These are the activations of a small network on made-up records, seen along a few directions, one row for each record.
Here are examples, each followed by its value of one field, H.
The word missing means that the record has no H.
The largest differences between rows may come from other fields.
In the rows, zero is written as 500.
Random noise pushes rows far along 3 fixed directions. That doesn't count. These rows show it; they differ only by the noise:
[419 386 531 456 418 514 460 314 331 588 618 638 602 594 395 486 317 364
 663 521 571 495 643 539 572]
[745 480 394 581 485 880 279 578 331 446 463 341 670 253 103 800 433 610
 413 627 396 433 593 498 447]
[491 444 438 413 416 504 461 465 396 627 277 548 517 473 298 527 396 523
 592 697 488 493 593 731 426]
[553 434 465 506 446 659 394 441 356 521 525 497 615 447 283 615 390 484
 551 575 495 477 597 538 507]
[476 513 456 612 466 672 501 521 664 263 690 293 540 503 560 586 688 550
 489 420 563 615 249 401 537]

[125 503 474 467 326 411 714 341 884 331 586 354 335 764 714 347 808 492
 704 547 711 807  79 640 456]
h8
[478 589 379 490 378 616 505 581 683 386 269 308 399 432 425 555 631 634
 451 682 450 622 327 693 335]
h8
[424 521 440 461 693 279 661 687 662 538 235 316 444 444 552 504 753 626
 564 483 502 460 189 658 474]
h7
[711 498 588 571 557 582 394 509 210 570 648 637 646 385 468 560 281 382
 384 341 428 292 817 276 613]
h6
[433 365 606 511 576 475 544 373 310 561 715 625 702 548 425 495 420 351
 661 350 562 402 589 321 699]
h3
[542 479 498 575 645 517 517 576 487 443 588 395 605 425 502 610 562 497
 503 339 495 418 403 385 594]
h7
[407 586 587 439 445 257 593 410 568 582 629 688 325 686 877 238 385 304
 449 363 559 531 606 464 528]
h5
[643 534 531 501 650 393 499 658 477 619 375 547 463 413 582 470 447 546
 393 421 429 354 584 486 513]
h5
[413 500 549 464 506 336 524 376 423 558 588 681 492 577 620 366 419 400
 547 426 535 508 601 477 586]
h3
[792 522 449 562 517 771 321 624 309 540 362 483 595 269 202 724 343 583
 354 587 331 339 734 461 425]
h1
[450 426 558 530 491 571 501 407 450 445 699 526 609 575 449 512 462 400
 585 434 558 512 512 358 566]
missing
[112 353 597 427 343 332 645 135 540 535 774 724 492 850 656 270 476 316
 836 466 727 662 469 513 640]
h2
[480 603 482 557 506 473 514 579 688 327 553 398 417 528 730 452 654 542
 381 424 517 612 325 436 459]
missing
[451 472 537 512 555 469 544 484 528 509 600 485 505 569 566 500 512 457
 568 392 533 474 424 468 549]
h4
[346 473 528 537 440 540 521 339 551 390 745 522 531 627 593 441 538 439
 597 434 576 602 424 430 594]
h2
[606 558 535 568 572 543 493 591 511 446 525 460 513 407 557 518 561 554
 389 420 448 435 501 392 531]
h6
[410 516 533 486 455 379 568 450 608 521 480 613 390 639 687 361 505 487
 541 493 528 554 487 545 498]
h1
[514 498 501 544 418 594 514 506 596 410 610 444 461 528 575 518 521 493
 459 458 525 550 438 423 507]
h4

Which value of H does each new row have?
[609 480 471 565 637 627 422 593 419 443 565 351 641 345 351 667 529 542
 440 443 445 423 457 410 562]
h7
[499 516 362 415 346 568 428 462 472 571 197 533 424 455 270 524 455 616
 513 821 429 569 592 778 327]
h2
[331 498 522 570 427 504 630 457 844 266 740 364 411 704 806 401 766 544
 553 374 618 718 145 414 554]
h4
[433 462 525 381 456 390 504 402 349 648 352 668 504 550 400 426 298 399
 590 620 476 476 695 640 449]
missing
[396 408 506 456 469 425 545 402 416 549 502 587 568 570 473 473 461 460
 644 529 555 513 530 568 562]
h2
[453 432 614 586 481 572 452 315 458 450 940 631 569 675 657 456 356 330
 562 275 576 514 579 273 670]
h4
[603 410 475 456 653 504 440 553 287 651 392 457 656 350 226 644 451 542
 571 548 448 353 560 584 540]
h7
[267 455 537 431 343 357 667 359 628 516 482 603 391 722 649 335 544 433
 661 555 607 627 439 575 498]
h1
[551 619 480 568 559 467 592 709 724 362 369 326 407 403 674 486 761 644
 340 463 470 528 281 480 449]
h6
